These are the activations of a small neural network, seen along a few directions. Each row is one input.
Each table varies a few parts of the input and shows all the possible inputs, shuffled.
Descriptions start from the smaller parts, as in this example, which fits no table here: one of 2 separate values, together with either a single point or one of 9 places along a line or (one of 5 places around a ring, together with one of 6 places along a line).
Shared parts are said once, and a part with two or three values counts as separate values.
(in the rows, 128 means zero)

Other details of the inputs vary at random and push rows far along three fixed directions, the same in every table; ignore that.

Rows:
row 1: [121 137  69 165 174 169 137  44 117 103 188 185]
row 2: [124 157 153 127 123 138  90  82 158  85 143 159]
row 3: [128 151 139  88 124 112 124 177 128 141 133 118]
row 4: [142 195 137 102 131 106 144 151 103 143 110  99]
row 5: [117 166 143 124 128 128 124 171 106 160 104  90]
row 6: [127 100 106 152 133 134 154 163 124 166 147 105]
row 7: [124 200 145 108 105 159 118 145 134 104 111 129]
row 8: [131 215  89 100 132 108 155 134 131 107 156 158]
row 9: [118  89 106 131 153  96 142 139 110 151 150 104]
row 10: [139 142 174 137 118 157 105  69 145  79  94 153]
row 11: [129 150 138  87 131 111 140 197 119 167 122  96]
row 12: [136  85 151 129 118 163  96 101 159 100  98 154]
row 13: [129  82 121 170 111 154 143 116 129 133 121 137]
row 14: [128  90  86 148 137 124 170 140 123 159 158 107]
row 15: [150 150 153  84  99 119 109 126 134 102 106 139]
row 16: [142  94 185  99  87 141  72 123 152 109 109 134]
row 17: [143  72 181 111  96 141 103 125 136 125  74 132]
row 18: [117 149 148  88 114  87 118 162 106 162 129  87]
row 19: [124 153  76 171 150 119 172 124 109 146 156 120]
row 20: [146 178 167  79 119 107 104 125 119  98  97 125]
row 21: [138 133  90 143 127 121 170 149 113 156 138 114]
row 22: [139 102 147 138  89 161 118  87 152  98 128 124]
row 23: [128 156 129  73 124 102 143 172 118 135 134 105]
row 24: [131 215 112  96 156  97 151 136 116 118 132 131]
row 25: [132 201 139 117 115 152 145 114 141  90 116 155]
row 26: [110 162 119 113 147 104 119 167 112 154 130 120]
row 27: [145 117 199  67  97 130  85 165 136 131  85 104]
row 28: [148  62 198 126  71 162  81 133 141 133  88  96]
row 29: [132  86  88 171 152 117 132  73 135 108 154 160]
row 30: [121 164 138  85 134  89 128 156 110 143 133  97]
row 31: [117  51 125 133 150  99 117 189  94 191 108  90]
row 32: [130 123 140 119 120 155  93  98 161  79 117 172]
row 33: [112 113 101 144 168 117 140 153 117 164 127 119]
row 34: [125  67 119 171 107 143 144 139 114 152 121 122]
row 35: [140  58 202 119 104 130  84 117 123 137  61 112]
row 36: [132  76 122 159 115 108 137 158  86 187 116  75]
row 37: [151  68 113 153 116 136 141 116 127 142 121 124]
row 38: [135 132  82 128 147 113 164 134 126 131 146 143]
row 39: [131  61 152 144 138 129 105 122 135 146 118 112]
row 40: [122  50 117 168 150 121 128 104 122 126 126 149]
row 41: [123  52 127 147 106 124 122 129 127 150 122 143]
row 42: [109 122  83 159 167 108 142 133 127 145 180 138]
row 43: [141 155 121 115 123 193 108  44 141  68 154 195]
row 44: [110  69 123 142 134 105 108 167 106 189 121 104]
row 45: [114 204 105 111 175 106 148 153 124 118 163 135]
row 46: [123 197 150 112 129 117 145 158 103 143 103 107]
row 47: [122 112  93 116 145 107 162 153 124 152 154 114]
row 48: [111 221 107 139 151 128 154 150 118 128 163 114]
row 49: [122  91 123 140 130 114 113  93 135 121 150 130]
row 50: [128  16 136 138 107 127  93 157 125 170 107 118]
row 51: [114 189  90 108 162 128 155 160 134 124 141 150]
row 52: [123 129  83 156 149 131 181 143 119 147 143 142]
row 53: [158 122 183  66  86 116  95 149 122 116  78 114]
row 54: [137 100 155 102  91 132  96 100 151 100 127 136]
row 55: [115  65 113 131 120 112 121 184 113 191 124 111]
row 56: [122 202 147  98 151 137 106 115 143  87 111 150]
row 57: [126 179 118 152 122 186 123  75 168  61 135 177]
row 58: [112  71 110 173 137 116 127 102 124 141 140 150]
row 59: [138 178 115 114 109 120 160 168 108 151 124 103]
row 60: [131  79 120 152 120 108 112 101 122 140 132 133]
row 61: [116 131  83 161 137 134 167 169 118 161 169 110]
row 62: [120 133 125 143 149 144  97  78 153  80 131 172]
row 63: [132 184 175  71 123 116 106 115 135  96 110 114]
row 64: [133 104 139 124 121 139 121 108 141  90 114 167]
row 65: [132  75 102 163 135 109 122  95 124 132 144 142]
row 66: [119 155  92 157 172 125 162 137 123 145 165 121]
row 67: [117 128  87 185 171 157 140  78 147 102 150 164]
row 68: [138 140 157 131 105 180  99  90 162  79 102 154]
row 69: [119  83  95 160 132 134 130 116 150 132 171 155]
row 70: [125 184 154 106 141 126 122 106 134  90 107 155]
row 71: [135 106  81 181 119 149 155  95 133 115 155 146]
row 72: [139 113 170 132 105 148 101  76 143  99 112 112]
row 73: [121  93  86 159 154 136 159 106 141 115 145 173]
row 74: [133  94 177 124 113 128  87  93 134 101  92 146]
row 75: [129 183 158 102 145 133 107 110 149  88 127 142]
row 76: [125 224  99 111 132 136 171 124 140 103 162 130]
row 77: [140  71 108 121 126  96 155 184 100 196 114  91]
row 78: [120 177 128  77 108 101 136 161 124 141 144 112]
row 79: [121  95 101 184 136 144 143  78 136 119 160 123]
row 80: [127 188 180 115 101 139 111 126 116 108  92 117]
row 81: [121 176 111  79 130  97 153 169 120 139 150 113]
row 82: [131  88 115 142 140 144 122 108 155  96 153 161]
row 83: [146 162 164  81  80 121  98 122 137 105 105 139]
row 84: [123 205 148 118 130 131 131 151 122 130 131 101]
row 85: [122 217  97  95 146 124 168 124 146 100 160 143]
row 86: [128 150 153  76 112 100 130 191 105 153  98 116]
row 87: [128 135  76 175 158 164 161  86 163  93 180 172]
row 88: [116 137 110 148 130 119 150 136 108 150 152  89]
row 89: [115 145  85 172 168 129 164 133 124 147 170 119]
row 90: [145 155 144 125 130 135 113  67 148  80 112 154]
row 91: [129 112 158 163 111 154 114  86 133 106 103 137]
row 92: [138  70 192 138 101 156  71 113 132 131  70 103]
row 93: [128  63 132 140 109 127 117 125 131 135 118 149]
row 94: [118  88 116 139 155 100 127 159 114 166 148 109]
row 95: [137 124 100 177 141 139 145  75 133 110 142 141]
row 96: [125 173 128 106 140 107 152 152 108 152 134  86]
row 97: [144 124 195  81  89 145  89 169 125 143  62  96]
row 98: [113 126  87 137 167  99 167 139 115 161 159 104]
row 99: [116  78 111 165 142 114 128 110 121 138 138 150]
row 100: [130 135 152  92  86 115 135 192  99 173 114  59]
row 101: [129 158 143  90 127 138 109 145 139 100 109 147]
row 102: [120  70 141 170 118 147 102 129 117 150 107 103]
Description of these inputs: one of 2 separate values, together with either a single point or (one of 5 places around a ring, together with one of 10 places along a line).
Changing only the choice among 2 separate values turns row 27 into row 75. The same change can be made to row 61. Which row results?
> row 48
Changing only the choice among 2 separate values turns row 79 into row 22. The same change can be made to row 19. Which row results?
> row 59
Start at row 40 and move only the place on the ring of 5, one step at a time. The first step leads to row 20. Which rows follow, in order?
> row 9, row 45, row 31
Which other rows does row 14 become when the choice among 2 separate values takes its other values? List them by row number.
> row 96
Which other rows does row 36 become when the choice among 2 separate values takes its other values? List them by row number.
> row 71

Rows:
row 103: [139  66 168  91  86  95 119 190  91 200  90  62]
row 104: [143  77 142 139 122 155 106  74 166  74 116 182]
row 105: [118 149  87 144 165 115 144 108 132 122 165 151]
row 106: [124  29 142 152 138 119 100 128 128 153 112 130]
row 107: [130  78 147 126 116 155  90 104 165  95 125 157]
row 108: [139 146 181 111  94 133  91 123 128 113  95 115]
row 109: [124 112 146 113 131  90 135 203  86 202  98  51]
row 110: [119 110 100 177 143 140 147 131 111 154 143 126]
row 111: [152  84 166 114  92 135 113 105 136 112 105 122]
row 112: [112 103  55 188 153 120 173 131 120 153 168 135]
row 113: [100 102  44 173 177 110 170 140 123 149 177 163]
row 114: [136 159 164  77 112 106 100 156 111 139 108 110]
row 115: [132  61 169 133 133 137  84  92 145 104 100 142]
row 116: [133 223 103 117 137 131 168 128 138  96 143 148]
row 117: [131 154 157  81 101 118 123 168 124 142 126  90]
row 118: [125  24 114 157 130 133 118 113 139 138 123 154]
row 119: [109 127  69 188 179 137 173 119 116 143 161 127]
row 120: [136 148 163  70 103 126  99 158 134 128 116 109]
row 121: [125 156 102 156 140 139 134  62 147  77 169 170]
row 122: [122 150 116 119 125 119 161 196  93 188 114  90]
row 123: [142 102 133 150 115 160 135 113 133 118 112 133]
row 124: [113 175  80 102 151  83 164 196  91 176 153 108]
row 125: [118 149 125 139 141 121 146 170  98 175 123  94]
row 126: [121 175 143  99 135 120 109 137 131 109 120 151]
row 127: [116  75  64 173 182 114 156 106 124 144 170 136]
row 128: [120 229 114 108 156 114 153 110 130  95 154 131]
row 129: [140 174 175  88  88 134 111 137 133 114  88 116]
row 130: [141  53 161 146  91 159  91 107 155 118 112 117]
row 131: [133 207 156 107 108 175 115 113 156  80 121 141]
row 132: [145 192 138  85 122 133 127 109 145  79 125 156]
row 133: [118 217 112 129 149 120 150 128 129 115 144 131]
row 134: [127  45 128 173 111 150 119 124 116 156 111 114]
row 135: [138 122 135 107 114 125 116 119 133 121 120 139]
row 136: [126 163 139 114 130 110 130 126 119 131 135 115]
row 137: [132 146 138 133 109 148 110  59 155  65 137 164]
Describe the family of inputs behind these rows.
> one of 5 places along a line, together with either a single point or one of 6 places along a line
Changing only the place on the line of 5 turns row 106 into row 136. The same change can be made to row 115. Which row results?
> row 128
List by row number the other rows that have the place on the line of 5 in common with row 123.
> row 110, row 119, row 122, row 125, row 131, row 134
Start at row 113 and move only the place on the line of 5, one step at a time. The first step leads to row 124. Which rows follow, in order?
> row 137, row 112, row 134

Rows:
row 138: [111 133  51 216 147 155 172 125 111 152 150 164]
row 139: [132 207  73 128 138 113 161  68 162  48 165 207]
row 140: [120  73 140 110 120 113 104 187 141 152 111 120]
row 141: [160  71 183 122  93 172  96  80 175  64  68 176]
row 142: [141 116 188  51  62  83  73 166  89 157  83 117]
row 143: [115 235 114  96 141 154 171 199 123 139 127 113]
row 144: [ 93 170  74 129 159 134 121 124 147 104 189 203]
row 145: [128 246 118  83 191 119 140 118 125  87 114 172]
row 146: [131 120  49 176 143 133 214 127 103 155 156 130]
row 147: [142  42 167 122  92 128  80 116 153 109  75 162]
row 148: [126  51 155 194 130 121 100  44 131 117 131 107]
row 149: [162 101 189  61  78 106 130 178 119 156  91  57]
row 150: [101 169  87 161 140 138 158 219  92 201 142  93]
row 151: [102  93  94 217 182 118 142  87 118 133 132 159]
row 152: [159  57 132 132 105 125 152 114 133 121 106 131]
row 153: [139 241 188  40 152 131  91 119 145  80 116 109]
row 154: [140 192 157  98 103 168 137 134 130 103  78 145]
row 155: [127 230 159 149 139 131 111  14 147  27 118 181]
row 156: [124 127 186  53  81 114  57 167 124 145 124 106]
row 157: [147  45 179 140  82 193  96  94 158 113 108  99]
row 158: [143 246 177  94  65 147 110 121 118 106 112  95]
row 159: [136 172 102  96 180  78 162 143  85 150 124 114]
row 160: [131  43 134 142 111 143  88  88 181  93 150 144]
row 161: [119 117  38 211 136 118 195 145  80 190 163 119]
row 162: [117  30  97 162 202 127 124 141 121 166 136 122]
row 163: [129 130  76 139 128 119 204 171  94 188 161  70]
row 164: [135  68 133  93  95  67 130 191 106 190 124  66]
row 165: [138  48 114 147 134 149 147 128 163 130 156 115]
row 166: [118  17 120 142 110 117  90 130 116 160 119 171]
row 167: [130 208 109  72 178  76 163 158  92 154 149  82]
row 168: [110 122 222 110 127 109  71 185 103 171  64  67]
row 169: [122 167 109 189 117 191 120  68 161  86 172 146]
row 170: [141 126 156 122 126 184 112  91 192  50 117 177]
row 171: [100  99 112 203 174 130 124  78 141 124 171 117]
row 172: [112 168  99  82 117  78 134 161 100 160 176 125]
Changing only one part turns row 165 into row 141. The same change can be made to row 156. Which row results?
> row 166
Describe the family of inputs behind these rows.
> one of 5 places around a ring, together with either one of 2 separate values or one of 5 places along a line
Which other rows does row 151 become when the choice among 2 separate values takes its other values? List them by row number.
> row 145
